Each row below holds a small network's activations on one input, seen along a few directions.
Each table varies a few parts of the input and shows all the possible inputs, shuffled.
A made-up example of a description, with smaller parts first: line(6) and (point or line(9) or (values(3) and ring(8))).
Shared parts are said once, and a part with two or three values counts as separate values.

Other details of the inputs vary at random and push rows far along two fixed directions, the same in every table; ignore that.

Rows:
r1: [ -5  -3  17 -20 -24  -3   0  18  14   2  -6   6  -3   5 -13 -27]
r2: [  8 -10  -6  -1   7   0 -16   5  -1   2   0  -4  -4   3   6  -4]
r3: [ -3   6  15  -6 -12  -2 -12  12  11   7  -9  11 -16   3 -11 -41]
r4: [  4   3  16  -6 -17  -1 -18  24  13   0 -13  11 -20   7 -18 -44]
r5: [ 19   9  -9  27  22 -19  19 -47 -28 -25 -12   5   6  10 -15  33]
r6: [  2 -22   5 -16 -15 -10 -14   8  15   4  -6   6  10  12  -1 -25]
r7: [ 34  22 -32  35  34   5  11 -32 -24 -13  -1  -6   1   5   6  54]
r8: [-14 -18  13 -11 -14 -13 -15   1  11   3  -7  13   3   4  -6 -34]
r9: [ 34  41 -17  33  20  -8  17 -40 -19 -17 -20  11  -8  13 -20  17]
r10: [ 15   2  -4  -5  -7   0  -9  11   4   4  -2   4  -2  10   1 -12]
r11: [  6 -30  15 -21 -19 -15 -11  15   8  -5  -7   1   5  16 -11 -24]
r12: [-18 -12  -7  -2  11  14 -16  12  -2  11  18 -14  -4 -18  26   7]
r13: [-28  15 -24   9  22  51  14  28  -8  18  39 -32  -4 -42  47  57]
r14: [ -9 -12  26 -14 -17 -11  -6  13  11  -4  -7   5  -4   2 -18 -30]
r15: [-11 -11  -1 -11  -4  19  11  25   1   4  18 -19   8 -10  19  29]
r16: [ -2  -4  20 -13 -21  -2   2  20  10  -6  -9   4  -5   6 -18 -19]
r17: [ 11 -12  -4 -10  -2  -8 -18   2   3   6  -3   3   0   9   4 -18]
r18: [ 36  30 -16  24  11 -10  31 -37 -22 -23 -15   8   7  22 -20  35]
r19: [ -9   1  20  -8 -21  -6  -4  12  21   4 -14  14  -6   7 -16 -41]
r20: [-11  -5  -4 -10  -8  17   4  24  13  13  13  -8  11  -7  20  11]
r21: [ -8 -15  -8 -17  -4  14   7  16   4  11  22 -16  13 -10  22  26]
r22: [-60  11 -33   1  24  74  33  36   1  36  62 -48  16 -67  80  93]
r23: [ -7 -24  11 -23 -16 -15 -12   7   7   2   2   3   5   7  -4 -27]
r24: [-32  -3 -16  -7  14  49  -1  43   2  25  42 -34  -2 -40  54  43]
r25: [-23  10   1   4   9  26  -2  20   4  13  14 -12 -16 -26  17   5]
r26: [-19 -18 -11 -10   4  28  11  24   0  12  32 -29  13 -24  33  48]
r27: [ -6 -20   8 -13 -15 -15 -16   3  14   3  -6   9   6  10  -5 -33]
r28: [ -8  -8  11  -8  -5 -14  -1  -7   1   0  -3   6   2   1  -9 -14]
r29: [-10   4  12   1  -6  -7  -2  -5  13   3  -8   9   1  -1 -10 -21]
r30: [-10 -15   9 -12  -8 -14  -4  -5  -1  -2   0   6   4   1  -3 -13]
r31: [-10  -3  17  -4  -8  -1 -20  16  11   6  -4   5 -15  -4  -9 -39]
r32: [ 43  20 -27  26  22 -10   7 -38 -20 -12 -11   6   4  18  -8  28]
r33: [ -6  -7   3  -3  -1  -9 -18  -6  -2   5  -2   8  -6  -1   1 -23]
r34: [ -8  -1  19 -14 -17  -5   3  11  12   2  -6   6  -4   3 -12 -25]
r35: [ 24  19 -15  37  31 -16   2 -48 -28 -20 -16   9  -6  10 -14  19]
r36: [ 33  29 -16  31  16  -3  35 -31 -25 -28 -12   0   5  16 -17  50]
r37: [-16 -14  16 -10 -15 -12 -14   6  15   7  -8  12   0   2  -9 -38]
r38: [  6 -13  11 -24 -24  -5  -4  22  12   2  -1   3   6  15  -6 -19]
r39: [ 40  38 -22  32  18  -7  17 -36 -21 -18 -18  11  -3  20 -18  22]
r40: [-16   7  -6   7  16   8  -4  -9  -8  11  11  -5  -5 -20  16   7]
r41: [ 24  29  -4  31  19 -11  30 -38 -20 -26 -18   5  -1  12 -23  32]
r42: [-18 -12  -6 -11   3   9 -17  10   3  15  18  -9  -1 -15  25  -4]
r43: [-21   6   0  -1   8  10  14  -5  -2   6  15 -10   5 -21  13  22]
r44: [ -4  -1   9   5   4  -5 -19   1  -2   1  -6   6 -14  -2  -8 -25]
r45: [ -2 -22   9  -8  -9 -14  -6   2   1  -9  -2   0   4   9  -8 -11]
r46: [-12 -17  20 -11 -11 -12  -7   8   3  -3  -4   4  -2   0 -13 -22]
r47: [ -5   2  14  -6  -8  -5 -17   5  10   8  -5  10 -11  -1  -8 -40]
r48: [  9 -17   4 -14 -20  -7 -12  14  18   5  -7   8  10  16  -6 -23]
r49: [ 28  38 -14  32  15  -9  27 -41 -12 -20 -23  13   3  15 -22  24]
r50: [ 34   9 -18  17  18 -20  19 -46 -22 -19 -12   4  14  20 -10  34]
Each input here is: line(5) and ring(10).
Q: Changing only the line(5) part turns r46 into r40. The same change can be made to r16. Which row results?
A: r9
Q: Changing only the line(5) part turns r6 into r2. The same change can be made to r29. Which row results?
A: r31
Q: A walk changes only the line(5) part. It starts at r41 and steps to r34. List the rest of the walk in order.
A: r19, r3, r25
Q: A walk changes only the ring(10) part. It starts at r38 and steps to r18. List the rest of the walk in order.
A: r1, r34, r43, r28, r30, r23, r50, r21

Rows:
r51: [-10   1   6  -3  -6   9 -20  19  12  13  -1   5  -8  -6   1 -26]
r52: [-21 -10  20 -10 -17  -3 -12  19  22   6  -6   5  -5  -2  -4 -37]
r53: [ 14   7  -7  14  10  -2  25 -17  -9 -17  -8  -3  10   7  -4  37]
r54: [ 33  26  -2  23   4 -12  25 -27 -10 -22 -23  13   2  21 -33  17]
r55: [-11 -29  10 -27 -17  -9 -29  19  16  16   4   6   0   1   6 -45]
r56: [ -6 -24  16 -21 -24  -4 -11  31  18   1  -3   0   4  12  -3 -26]
r57: [  6  -9   9 -14 -24   0  -4  28  12   1  -2   2   4  13  -9 -16]
r58: [ 22  12 -11  26  20 -19  -1 -44 -16 -12 -18  15   3  12 -14   6]
r59: [ 27   4 -17  19  12  -6  11 -22 -12 -20 -11   0   9  19  -4  29]
r60: [ 26   6 -11  22  14 -23  -2 -38 -14 -12 -17  14   6  18 -17   5]
r61: [ -9 -27  19 -35 -28 -10  -9  23  16   7   2   3   6   8  -3 -31]
r62: [ 36  21  -2  28  18 -12   3 -28 -19 -21 -18   7 -14  14 -27  12]
r63: [ 28  29  -1  26   6 -10  21 -30 -10 -18 -22  15  -1  16 -27  13]
r64: [-18 -13  12  -8  -7  -7 -11   6  -5  -2   2   5  -9  -5  -6 -21]
r65: [-16 -12  10 -14  -7 -10 -13   5  -5   2   4   2 -10  -5   0 -26]
r66: [-29   7 -22  12  28  31  37  -8 -14   9  35 -31  19 -39  38  81]
r67: [-19  -7  11  -4  -4   2 -15  12  15   6  -4   3  -5  -8   1 -27]
r68: [ -2  13  -9  22  18  -4  15 -32 -11  -6   0   2   7  -7   0  25]
r69: [ 26  41 -10  29  16  -8  20 -37 -14 -12 -15  11  -7  11 -18  12]
r70: [-18 -19  19 -28 -24  -9  -8  14  15  10   1   3   3   0  -2 -33]
r71: [  2 -11   5 -22 -21   3 -20  30  16  12   0   3  -7   7   2 -35]
r72: [ 33   9 -15  13  11 -24  17 -39 -20 -20 -11   4  14  26 -13  25]
r73: [-33   4 -24   5  32  27   6 -10 -12  23  34 -24   8 -40  51  48]
r74: [  1   0   1  -9  -8   5 -15  17  11  13   0   4  -9   2   4 -26]
r75: [-20 -17  15 -14 -14  -6 -21  13  16  11   1   9  -2  -5  -2 -38]
r76: [ -1 -23  17 -13  -7 -12 -22  12   1   0   0  -1  -8   0 -10 -26]
r77: [  2 -22   5 -12 -12  -5 -19  18  13   1  -7   2   1  10  -1 -26]
r78: [-11 -25  23 -34 -27 -12  -5  19  17   6   0   3   6   5 -10 -37]
r79: [ 35   9  -6  20  25 -25   3 -47 -27 -20 -13   3  -4  14 -20  14]
r80: [ 29   6  -4  14   3 -24  18 -33 -15 -22 -18  11  13  23 -24  20]
r81: [ 24  13  -2  26  14 -21  -7 -33  -5 -17 -30  17  -5  21 -23 -14]
r82: [-39  13 -11   5  14  40   2  21   7  25  30 -19  -4 -41  37  28]
r83: [-42  -6  -3  -6  10  37  25  23   7  14  30 -31  10 -37  37  49]
r84: [ -1  -6   3  -4  -8   6 -17  20  11  11  -2   5  -7   1   1 -22]
r85: [ 16  -3 -18  14  14  -5   2 -22 -13  -7   0  -1  10   3   3  26]
r86: [  1 -12   3 -13 -16   5 -18  30  13   8   1   2  -2   4   1 -24]
r87: [-36  10  -4 -12   1  39  17  29   8  26  32 -24  -1 -37  38  30]
r88: [-19  21 -15   3  14  38  34  11  -3  14  30 -26   4 -31  32  57]
r89: [ -1  17  -7  26  23  -1  11 -26 -23 -18  -7   0  -9  -3  -5  22]
r90: [ -2 -28   0 -26 -16  -4 -13  14   7   5   8  -2   8   8  10 -13]
r91: [ -8  23 -20  17  36  33  16  -4 -22   8  30 -30 -10 -35  32  63]
r92: [-17   5  12  -5 -15   8  -6  20  17  10   1   4  -7  -8  -3 -24]
r93: [  0 -23  -1 -20 -11  -7 -16   7   6   7   4   0   5   5   7 -20]
r94: [-18 -10   7 -14  -6  -5 -15   1  10  12   5   4  -2  -8   6 -27]
r95: [ 31  26  -3  16   5 -17  -7 -25  -5  -9 -26  22 -11  22 -25 -25]
r96: [ 34  34  -3  26  10 -21   8 -37 -26 -26 -27  18 -18  24 -36  -9]
r97: [-13  -7  12 -13 -12 -12  -7  -4  10   5  -2   9  -1   1  -4 -29]
r98: [  0  -7  11 -16 -22   4   3  27  12   0  -3   2   3   5  -8 -10]
r99: [-12 -25  14 -16 -15  -2 -25  27  22  10  -4   4  -5   2   3 -40]
r100: [-15  12 -26   0  17  41  23  19  -8  15  37 -32  10 -30  44  64]
r101: [  1 -18  20  -6  -1  -6 -20  15   5  -5  -5  -2 -15   1 -11 -25]
r102: [-23   8 -13 -11   5  39  23  28   0  17  33 -28   6 -32  39  51]
r103: [ -2 -36  12 -27 -28  -9 -23  26  14   2   1   6   7  13  -5 -34]
r104: [ 28  20 -28  17  16   8  17 -17 -17  -9   2  -6   5   8   7  42]
r105: [ 32  12 -17  18   7  -2  11 -16 -12 -16  -9   5   5  19  -9  27]
r106: [  7 -20   8 -13 -19 -15  -7   9   5  -5  -4   7  10  18 -11 -15]
r107: [-11   4  12 -15 -14   4 -18  23  18  15  -1   8 -12  -3  -2 -43]
r108: [ 17  15   5  22   7 -14  17 -30  -5 -20 -23  11   3  16 -23   4]
r109: [-48  -9  -5  -9   8  32  16  17   3  22  38 -26  14 -45  42  43]
r110: [ 21  27  -1  28   9 -13   8 -26 -24 -25 -21  16 -16  15 -29  -1]
Q: What is each input in this table made of?
A: line(5) and (values(2) or ring(10))
Q: Changing only the line(5) part turns r101 into r76. The same change can be made to r56. Which row results?
A: r106
Q: Changing only the line(5) part turns r64 into r89. The same change can be made to r109. Which row results?
A: r108
Q: A walk changes only the line(5) part. It starts at r107 and steps to r82. List the rest of the walk in order.
A: r67, r75, r94
Q: Which other rows does r91 become when the values(2) part takes its other values? List them by row number.
A: r96
Q: Which other rows does r73 become when the ring(10) part takes its other values? List them by row number.
A: r55, r61, r70, r72, r78, r90, r93, r94, r97
